A small network was shown many inputs. Here are its activations along a few directions, one row for each input.
In each table, some parts of the input vary, and every possible input appears once, in random order.
A made-up example of a description, with smaller parts first: one of 2 separate values, together with either a single point or one of 11 places around a ring or (one of 6 places along a line, together with one of 8 places around a ring).
Shared parts are said once, and a part with two or three values counts as separate values.

Other details of the inputs vary at random and push rows far along two fixed directions, the same in every table; ignore that.

A family of inputs:
x1: -24,-7,-14,60,-21,-43,21,13,59,3,50
x2: 3,-24,-11,-1,10,26,16,13,-5,29,-13
x3: 12,-23,-16,-16,10,29,27,2,14,-4,5
x4: 15,-23,-22,-8,13,31,15,-2,17,11,-4
x5: -21,64,24,-25,37,-38,-37,-46,-33,-31,-24
x6: 8,-18,-25,-2,10,26,25,1,14,21,-18
x7: -22,43,-4,-34,38,1,-20,-8,-27,-14,8
x8: 15,-25,-1,-2,6,29,20,-1,-13,5,18
x9: 7,-15,-5,5,-14,36,7,16,-1,11,-24
x10: 10,-16,-22,4,7,24,33,-7,6,20,-14
x11: 26,-41,28,-5,1,8,7,-20,-2,-10,-8
x12: -28,-11,6,49,-40,-27,-10,39,54,-14,50
x13: -31,80,-6,-23,43,-16,-24,-28,-46,-16,2
x14: 51,-29,16,-7,-2,-10,18,5,-20,-5,-1
x15: -18,-11,-12,55,-19,-37,11,9,61,-2,63
x16: 10,-29,-9,-6,13,31,6,11,-2,19,2
x17: 14,-15,-1,-16,-8,38,8,5,15,16,-4
x18: 5,72,12,-23,32,-55,-25,-20,-48,-26,-15
x19: 41,-26,10,0,-2,-15,21,10,-18,16,-27
x20: -27,3,7,52,-44,-36,13,19,57,7,50
x21: -16,62,1,-11,7,7,-18,-17,-35,-28,-11
x22: 17,36,7,-29,30,-36,-32,-5,-28,-10,-18
x23: 14,36,13,-36,27,-38,-21,-2,-32,-24,-10
x24: 14,-20,-3,-1,-11,41,-3,13,2,1,-9
x25: 0,-28,-16,-3,-15,25,4,10,-10,14,-20
x26: -80,69,-4,62,-26,-106,-66,4,40,-32,86
x27: -12,27,24,-37,31,-20,-33,-26,-16,-29,-18
x28: -26,-33,21,55,-23,-63,-15,18,64,16,13
x29: 6,-26,-8,2,-22,24,18,-1,-22,-5,-4
x30: -34,-25,-4,41,-40,-36,-12,32,43,-10,53
x31: 10,-15,5,-24,-12,36,21,8,12,1,5
x32: 19,-16,5,4,-20,40,11,2,-10,-13,5
x33: 19,-44,19,-10,7,10,-6,-8,9,5,-24
x34: 8,-12,-2,12,-19,34,14,7,-9,9,-21
x35: -22,63,-6,-30,17,4,-21,-15,-9,6,-20
x36: 7,-33,-13,-8,-12,31,-5,7,-8,4,-6
x37: -28,47,-15,-16,9,-5,-28,-22,-41,-7,-19
x38: 10,42,5,-24,28,-41,-23,-2,-30,0,-31
x39: 4,-22,-9,6,7,24,23,5,-13,27,-9
x40: 20,-11,7,-11,-17,36,23,-7,4,2,12
x41: 8,-8,-1,-4,-16,31,26,-1,4,24,-15
x42: 15,-38,21,2,0,2,11,-14,-1,13,-35
Description of these inputs: one of 6 places around a ring, together with either one of 2 separate values or one of 5 places around a ring.
- Changing only the place on the ring of 6 turns x15 into x3. The same change can be made to x11. Which row results? => x27
- Changing only the place on the ring of 6 turns x20 into x17. The same change can be made to x1. Which row results? => x4
- Change only the choice among 2 separate values in x23. List by row number the other rows that result. => x27
- A walk changes only the place on the ring of 5. It starts at x30 and steps to x7. List the rest of the walk in order. => x3, x31, x12
- Change only the choice among 2 separate values in x28. List by row number the other rows that result. => x38
